Each row below is a small network's average activation on inputs in which a field has the value named, seen along a few directions.
Values that are neighbours, or in one group, have similar rows; names and order tell nothing.
In the rows, 500 means zero.
Strong random noise was added to every row along 15 fixed directions; ignore it. To show where, here is one row again and again, with new noise each time:
[560 462 517 450 665 486 804 377 466 409 679 694 425 567 584 269 582 395
 333 382 530 480 424 512 448 560 419 712]
[436 557 381 506 440 662 410 487 520 526 597 590 490 417 481 697 798 501
 409 440 522 578 515 454 517 630 453 345]
[335 664 397 511 352 507 455 602 535 673 570 419 490 507 559 520 354 524
 562 519 528 489 374 522 509 393 602 536]
[532 430 519 317 680 378 578 498 396 462 296 453 384 518 413 487 576 402
 395 533 430 560 426 469 499 550 262 279]
[339 374 533 403 429 667 429 492 456 422 463 474 632 387 653 589 508 673
 583 436 538 466 719 506 541 698 468 538]
[549 514 482 739 528 549 507 580 598 605 628 576 497 511 547 684 442 545
 326 524 656 461 570 513 573 487 571 416]
[517 499 530 555 531 356 546 521 259 593 447 448 373 531 346 562 398 441
 515 617 540 484 455 462 442 584 457 561]
[578 478 310 563 441 458 678 502 438 627 360 612 445 301 417 448 527 686
 538 478 597 350 470 436 496 418 505 558]
[348 575 349 293 425 514 533 410 417 479 673 506 468 385 576 478 559 559
 548 341 698 487 596 495 539 542 279 659]
[586 405 499 399 487 528 457 580 387 491 543 371 469 463 369 517 627 576
 557 465 433 424 458 489 419 489 626 534]
[532 391 483 417 486 454 400 594 797 483 422 242 547 490 498 449 347 698
 465 426 639 518 628 561 632 338 454 335]
[398 512 423 685 399 374 272 450 668 487 492 385 544 428 372 571 609 666
 460 481 660 705 630 477 461 691 534 553]
[560 509 466 661 559 491 473 376 257 542 641 730 520 392 601 839 695 488
 515 462 671 398 652 461 528 540 285 534]
[217 632 466 589 457 457 354 506 355 576 550 445 431 484 548 754 444 412
 681 556 607 508 501 571 484 545 440 326]
[542 477 457 383 356 623 492 419 677 502 496 560 631 541 659 354 486 648
 551 426 321 440 343 493 524 300 507 552]
[476 524 462 550 433 521 503 458 554 594 519 604 615 494 693 559 434 595
 442 475 559 493 537 471 577 474 403 611]
[614 324 595 462 447 612 601 469 333 495 502 484 463 536 435 469 386 553
 658 513 472 326 518 510 488 488 515 568]


Field M:
m1: [461 477 443 494 463 543 688 641 530 596 415 432 426 399 386 370 445 453
 562 467 715 504 611 531 550 563 603 514]
m20: [667 525 357 264 370 585 386 474 567 491 568 484 464 464 341 494 618 583
 423 435 416 533 479 402 562 405 394 482]
m12: [475 497 403 334 571 503 551 706 512 530 408 439 482 461 468 497 665 551
 294 503 444 570 378 483 447 579 631 354]
m18: [358 458 493 419 544 421 647 377 474 331 381 556 507 443 587 259 372 631
 521 501 501 455 488 504 414 617 485 645]
m2: [600 322 527 778 448 502 483 394 668 497 527 570 495 666 444 507 488 613
 599 542 459 457 374 608 424 402 644 344]
m15: [497 436 556 719 528 606 490 613 574 559 313 538 593 462 553 569 560 535
 494 546 390 523 559 500 517 582 705 377]
m17: [635 295 524 336 742 342 647 490 348 412 509 558 500 479 600 556 586 543
 328 425 579 403 588 486 486 522 298 546]
m24: [477 574 553 393 593 333 366 444 360 267 749 445 553 483 570 492 397 632
 484 509 512 418 586 523 410 510 495 803]
m23: [566 303 599 356 500 649 388 402 549 324 636 521 594 634 618 538 563 555
 570 415 410 465 596 592 511 509 480 410]
m6: [471 582 469 553 532 399 451 538 619 535 645 571 567 566 614 624 402 555
 133 542 604 651 564 444 569 599 416 641]
m13: [456 622 526 249 576 509 353 475 437 272 450 490 615 354 655 485 496 592
 476 512 338 437 589 451 538 464 428 516]
m22: [358 558 534 539 404 633 372 614 428 523 520 462 560 504 535 626 464 540
 531 582 411 563 545 498 472 688 702 506]
m10: [376 476 478 460 381 492 439 381 472 459 613 557 488 594 556 522 375 542
 633 506 488 469 470 561 450 487 462 539]
m9: [548 569 560 318 568 692 595 450 514 280 555 588 473 394 471 385 549 389
 329 491 539 521 708 426 627 626 305 522]
m21: [616 434 558 498 430 393 358 553 483 544 377 283 555 498 329 480 396 583
 570 541 528 515 611 451 484 508 591 631]
m5: [349 642 413 729 491 400 371 429 469 444 506 580 401 331 391 638 513 477
 631 564 582 455 536 508 420 511 569 401]
m8: [571 473 532 551 543 555 511 515 415 498 533 524 516 453 524 547 504 517
 498 488 484 409 561 469 515 504 554 561]
m16: [656 463 452 470 565 487 471 587 424 608 205 512 526 405 430 637 659 539
 397 564 409 487 496 381 544 497 442 263]
m7: [545 410 480 338 552 497 624 607 382 556 365 609 599 414 650 509 402 663
 329 542 438 337 527 415 498 520 547 601]
m3: [468 560 579 559 412 560 466 584 537 641 420 446 549 588 540 453 372 369
 574 541 362 539 439 493 524 449 644 554]
m14: [559 589 537 521 407 504 460 545 371 576 423 393 474 433 321 523 504 381
 674 569 511 488 509 434 505 449 517 599]
m11: [588 608 464 285 514 480 432 477 484 483 458 434 537 417 485 479 628 396
 572 419 511 530 584 453 601 350 296 478]
m19: [335 611 540 562 536 401 617 497 332 482 596 515 338 563 414 510 313 313
 510 616 644 543 529 538 479 658 431 555]
m4: [517 658 536 623 455 425 513 406 390 452 534 556 398 501 317 423 338 343
 637 641 471 486 468 473 462 474 507 648]
m25: [624 309 534 427 510 620 449 716 549 604 536 424 584 627 596 642 545 644
 369 500 320 402 334 542 462 396 748 321]
M is arranged as a network in which each value has 4 neighbours.
Q: Name the neighbours of m19, in listed order.
A: m24, m6, m9, m4
Q: Name the neighbours of m18, in listed order.
A: m12, m16, m14, m25
Q: Name the neighbours of m11, in listed order.
A: m1, m23, m13, m21
A value of M combines one of 5 hidden first parts with one of 5 second parts; all combinations occur once.
Q: m15 and m2 share the first part; m15 and m8 share the second. Which value has the first part of m8 and the second part of m2?
A: m25
Q: m23 and m19 share the first part; m23 and m20 share the second. Which value has the first part of m20 and the second part of m19?
A: m6
Q: m7 and m21 share the first part; m7 and m5 share the second. Which value has the first part of m5 and the second part of m21?
A: m3
Q: m1 and m13 share the first part; m1 and m4 share the second. Which value has the first part of m4 and the second part of m13?
A: m22

Field Y:
y1: [568 708 521 502 477 158 265 564 576 506 580 290 599 620 475 461 319 598
 432 640 387 541 308 457 415 244 612 736]
y7: [510 486 334 563 266 660 742 505 416 891 554 965 664 603 852 705 551 609
 285 526 500 426 263 408 509 530 489 630]
y5: [248 574 294 235 342 732 391 627 675 613 841 355 497 512 493 598 887 434
 179 277 636 892 522 437 539 870 446 620]
y4: [430 415 419 454 658 258 360 389 335 462 679 575 620 466 677 684 913 508
 568 289 635 526 579 565 304 598 488 652]
y6: [421 504 530 600 296 375 291 459 349 600 465 410 490 666 318 521 557 440
 868 616 253 582 275 565 275 504 710 591]
y3: [755 464 605 862 531 683 474 364 703 465 923 575 515 608 551 510 698 407
 553 300 655 428 581 624 543 291 623 548]
y9: [417 378 235 825 559 339 513 443 633 574 679 660 378 510 379 686 881 716
 149 393 737 660 410 520 312 802 635 339]
y8: [400 390 573 215 560 496 482 664 395 338 199 267 565 312 514 343 303 627
 681 505 357 361 667 494 501 487 656 538]
y2: [629 529 540 489 405 723 777 515 460 362 304 477 368 223 184 161 205 580
 574 594 646 410 785 393 667 660 470 686]
Y is arranged as 3 separate groups.
Q: Which other values are in the same group as y3? Give them in the order they are listed.
A: y5, y9
Q: Which other values are in the same group as y1? Give them in the order they are listed.
A: y7, y2

Field P:
p6: [443 502 546 447 740 270 261 165 290 114 631 491 339 419 326 656 848 416
 529 449 541 569 646 498 378 704 106 366]
p3: [336 692 541 612 764 465 548 621 670 431 583 581 708 393 943 492 692 358
 354 352 589 645 649 588 598 475 509 592]
p1: [587 434 484 502 457 742 448 550 529 444 701 596 454 466 481 654 681 553
 441 459 327 330 356 508 468 383 653 277]
p8: [499 375 365 356 477 370 318 515 225 456 503 405 410 434 326 675 756 645
 773 456 415 328 398 562 283 384 665 297]
p9: [638 356 646 505 829 426 652 449 285 286 330 569 463 327 530 475 437 575
 362 533 505 310 717 427 512 636 384 544]
p5: [560 233 669 158 639 441 690 372 279 380 863 433 487 832 712 399 404 405
 600 331 666 413 511 682 461 454 245 718]
p7: [404 436 478 160 577 553 657 525 620 474 662 352 413 681 520 325 815 223
 490 261 598 676 341 638 455 500 401 299]
p4: [784 664 684 489 694 482 548 241 522 248 565 702 455 531 427 224 647 108
 518 470 244 527 429 448 506 335 317 616]
p2: [585 634 409 762 702 408 302 469 559 306 557 761 557 251 571 764 582 663
 406 591 411 260 546 467 463 280 648 333]
P is arranged as 3 separate groups.
Q: Which other values are in the same group as p3? Give them in the order they are listed.
A: p5, p7
Q: Which other values are in the same group as p9? Give them in the order they are listed.
A: p6, p1

Field U:
u15: [716 752 357 624 420 840 677 301 610 316 478 782 286 212 109 268 571 446
 332 536 551 552 707 281 725 647 337 479]
u5: [755 388 789 582 641 383 470 382 598 143 386 302 489 521 238 290 350 501
 564 614 428 540 635 474 493 507 419 590]
u7: [637 413 366 300 324 429 510 295 520 459 289 504 530 389 374 294 513 764
 577 462 451 445 422 367 466 398 293 627]
u6: [674 446 447 224 380 668 657 516 717 605 330 719 685 588 747 280 628 447
 511 378 102 480 194 469 562 136 492 452]
u9: [407 645 490 581 397 543 397 301 253 408 702 536 268 474 305 570 403 425
 806 572 426 278 353 525 401 399 496 418]
u4: [369 379 607 386 603 448 520 614 246 404 401 410 576 421 561 530 425 666
 412 557 588 513 823 486 471 933 517 674]
u10: [529 620 668 368 648 473 611 564 350 396 364 513 513 467 511 287 666 230
 446 596 189 571 308 450 433 489 507 686]
u12: [506 463 684 359 450 690 426 618 552 509 496 364 713 561 592 457 449 343
 517 495 370 639 726 461 616 624 527 821]
u11: [677 346 622 448 531 560 539 706 460 699 361 280 595 522 459 516 662 341
 549 427 539 540 554 479 529 495 625 533]
u3: [623 782 582 807 502 198 279 371 167 603 162 649 632 277 473 779 445 443
 617 818 399 478 532 256 565 401 190 713]
u14: [284 492 510 257 446 638 570 426 298 367 344 578 483 414 617 387 387 634
 512 561 169 345 416 401 438 653 495 575]
u8: [709 497 760 688 807 345 481 613 452 373 394 348 528 388 355 427 573 309
 468 543 526 513 721 471 462 536 703 635]
u1: [154 607 261 735 595 715 819 569 877 539 651 808 289 435 762 411 266 545
 333 420 615 334 312 709 558 408 701  29]
u2: [635 620 486 460 400 594 469 615 417 599 367 540 623 447 542 458 430 630
 467 607 224 380 364 379 472 400 738 681]
u13: [812 480 653 616 770 259 609 279 642 319 538 711 538 612 577 341 396 372
 351 473 567 475 611 498 581 279 242 648]
U is arranged as a tree with 6 forks.
Q: Name the neighbours of u8, in listed order.
A: u11, u2, u13
Q: Name the neighbours of u3, in listed order.
A: u5, u7, u10
Q: Name the neighbours of u1, in listed order.
A: u9
Q: How many steps from neighbour to neighbour lead from u4 to u14, at the fewest?
A: 6
